Here are a small network's activations along a few directions, averaged over the inputs that share one value of a field.
Values that are neighbours, or in one group, have similar rows; names and order tell nothing.
In the rows, 500 means zero.
Random noise pushes rows far along 16 fixed directions. That doesn't count. These rows show it; they differ only by the noise:
[701 538 489 746 329 486 231 549 604 560 564 457 495 502 348 753 618 515
 497 606 464 446 236 496 419 651]
[317 608 575 545 589 424 400 435 512 459 490 361 627 492 501 509 335 463
 372 618 352 436 580 423 397 208]
[430 591 599 433 247 531 617 521 488 668 542 645 547 658 564 724 424 558
 358 570 451 589 379 560 475 475]
[658 414 540 496 490 540 416 557 428 503 366 388 593 374 432 439 344 478
 698 481 490 268 644 466 559 512]
[424 396 485 661 505 338 614 444 329 492 587 483 587 402 621 305 299 634
 415 351 553 754 627 656 351 459]
[559 526 477 630 643 392 394 483 592 327 509 469 502 343 389 515 550 407
 482 546 480 483 446 571 585 586]
[464 873 611 446 627 347 683 459 403 755 575 641 522 340 549 535 484 297
 453 509 515 682 762 749 512 371]
[449 451 680 429 345 452 364 460 306 484 398 469 558 125 424 488 472 510
 456 620 509 800 576 600 434 428]
[623 428 505 524 429 626 464 459 443 348 417 419 593 340 418 613 403 539
 600 527 501 478 450 659 697 558]
[423 834 536 593 673 557 191 530 427 768 359 475 538 550 344 850 530 400
 602 575 515 497 358 511 447 355]
[ 95 515 401 333 749 550 415 581 464 592 471 510 383 525 595 552 575 548
 470 446 592 572 469 401 369 323]
[420 336 305 224 738 560 687 683 482 735 741 544 232 354 639 577 397 564
 492 395 564 489 488 555 403 338]
[277 667 345 404 494 535 555 449 607 490 598 419 428 575 466 716 509 489
 449 408 485 333 400 586 524 517]
[655 403 622 814 636 474 593 369 396 483 328 525 751 572 647 194 129 461
 524 527 488 526 741 462 478 535]
[440 569 480 263 647 579 537 625 365 609 470 395 470 633 383 481 528 598
 465 226 565 562 459 474 398 529]
[471 410 697 517 612 681 367 599 487 580 300 597 618 419 621 570 225 346
 590 744 496 324 514 414 553 403]
[682 707 682 515 495 521 584 462 462 431 420 356 658 679 326 471 319 468
 418 436 372 414 516 520 485 498]
[514 521 323 358 467 581 692 436 512 557 546 531 551 657 544 578 643 621
 460 402 501 576 547 529 704 587]


Bul, 24 values:
u10: [409 361 508 548 440 531 332 514 396 667 413 619 565 454 560 609 346 519
 554 583 551 592 376 505 540 449]
u11: [729 433 444 442 314 362 640 505 458 231 380 352 360 669 231 400 418 745
 711 300 368 264 450 433 520 309]
u17: [385 618 492 487 366 644 609 558 439 387 627 387 632 832 535 484 599 717
 332 288 506 600 351 589 453 439]
u15: [640 692 358 396 442 521 572 289 530 641 531 405 524 500 390 527 674 439
 468 490 414 477 672 465 641 504]
u13: [594 575 558 638 261 410 468 625 440 749 563 523 537 584 572 449 513 478
 697 422 515 263 657 460 372 529]
u5: [648 484 618 736 532 732 195 570 377 616 377 392 600 416 527 489 339 464
 781 528 606 350 499 504 414 430]
u20: [375 367 374 766 593 419 383 354 453 662 650 519 637 478 661 446 423 507
 346 549 510 694 542 441 378 476]
u9: [187 466 467 440 555 552 467 586 441 403 633 390 701 547 726 433 472 579
 466 384 498 386 611 506 566 263]
u19: [734 422 681 220 488 462 872 578 602 457 560 649 287 471 533 271 406 374
 423 599 439 448 638 460 484 554]
u6: [437 473 748 674 452 499 527 469 522 276 516 423 726 581 655 132 429 459
 337 503 532 538 660 487 371 605]
u21: [451 417 413 404 593 513 372 450 568 517 416 430 501 572 399 395 487 439
 480 436 492 357 460 280 516 663]
u14: [561 430 551 585 327 407 682 222 523 321 301 514 613 614 451 282 258 465
 425 605 335 450 625 384 588 525]
u23: [338 595 468 550 580 559 630 569 575 388 544 581 293 776 611 641 480 591
 570 452 520 463 255 497 382 300]
u1: [559 504 778 251 436 704 472 829 426 304 478 375 549 557 364 408 481 478
 548 308 514 242 428 495 465 563]
u12: [563 351 328 870 315 381 439 304 492 367 415 531 533 455 481 572 490 647
 636 496 556 623 393 639 594 680]
u7: [433 479 396 425 651 441 758 452 691 447 679 523 390 651 502 501 290 341
 280 371 472 331 349 507 458 730]
u24: [651 482 320 321 702 515 370 613 416 452 316 397 387 504 161 623 660 623
 751 282 541 449 351 478 673 549]
u8: [773 323 454 721 848 463 364 630 486 439 559 495 389 300 408 407 383 451
 602 442 607 524 305 614 511 566]
u4: [502 634 403 592 668 691 494 381 501 574 520 353 493 620 553 478 537 470
 580 432 572 498 574 547 432 517]
u16: [562 560 444 311 490 466 542 429 546 354 461 496 357 318 385 511 770 467
 575 556 481 501 618 542 666 517]
u18: [541 417 502 162 524 519 615 444 600 590 362 641 548 508 385 537 495 256
 401 571 457 414 484 333 759 840]
u22: [586 693 539 572 638 649 510 366 530 502 517 265 466 592 466 364 484 349
 496 395 529 388 570 420 282 639]
u3: [334 239 414 755 282 438 445 573 658 283 592 683 510 562 702 646 495 627
 484 554 556 425 236 617 596 625]
u2: [564 482 543 789 554 568 551 366 673 495 470 645 469 700 772 429 516 451
 509 832 466 538 586 359 449 376]
Bul is arranged as 6 separate groups.
Question: Which other values are in the same group as u9? Give them in the order they are listed.
Answer: u13, u20, u1
Question: Which other values are in the same group as u10? Give them in the order they are listed.
Answer: u5, u21, u8
Question: Which other values are in the same group as u23? Give them in the order they are listed.
Answer: u7, u18, u22
Question: Which other values are in the same group as u16? Give them in the order they are listed.
Answer: u12, u24, u3
Question: Which other values are in the same group as u4? Give them in the order they are listed.
Answer: u19, u6, u2

Beza, 9 values:
t7: [353 472 362 672 820 413 527 252 647 397 579 459 498 385 598 289 378 271
 377 479 550 453 615 505 449 718]
t3: [524 431 451 470 369 561 589 520 578 216 489 391 322 649 356 585 476 697
 509 397 488 382 249 581 430 619]
t6: [268 883 661 365 790 346 466 692 647 896 643 743 675 827 565 640 518 227
 183 669 337 425 505 370 521 223]
t5: [715 489 268 728 512 682 382 111 500 483 358 254 539 442 492 348 749 530
 607 560 553 629 778 347 483 723]
t4: [335 658 776 716 481 777 247 520 676 100 388 513 539 499 672 448 774 308
 512 794 556 350 451 412 490 414]
t2: [490 462 201 382 355 414 711 354 396 645 450 427 279 666 456 415 582 835
 600 219 563 661 570 412 348 467]
t8: [150 488 536 488  68 262 506 285 355 280 543 382 690 111 408 522 371 504
 280 394 454 682 569 823 518 674]
t1: [240 641 781 399 745 371 206 901 538 580 234 870 522 614 466 803 587 291
 696 704 536 410 224 362 693 324]
t9: [697 320 234 629 422 201 356 384 495 530 413 356 498 492 324 192 593 572
 720 335 465 303 729 225 507 670]
Beza is arranged as a tree with 3 forks.
Question: Fewest steps between t2 and t1?
Answer: 3
Question: Which values are neighbours of t8? Give them in the order they are listed.
Answer: t5
Question: Which values are neighbours of t4? Give them in the order they are listed.
Answer: t9
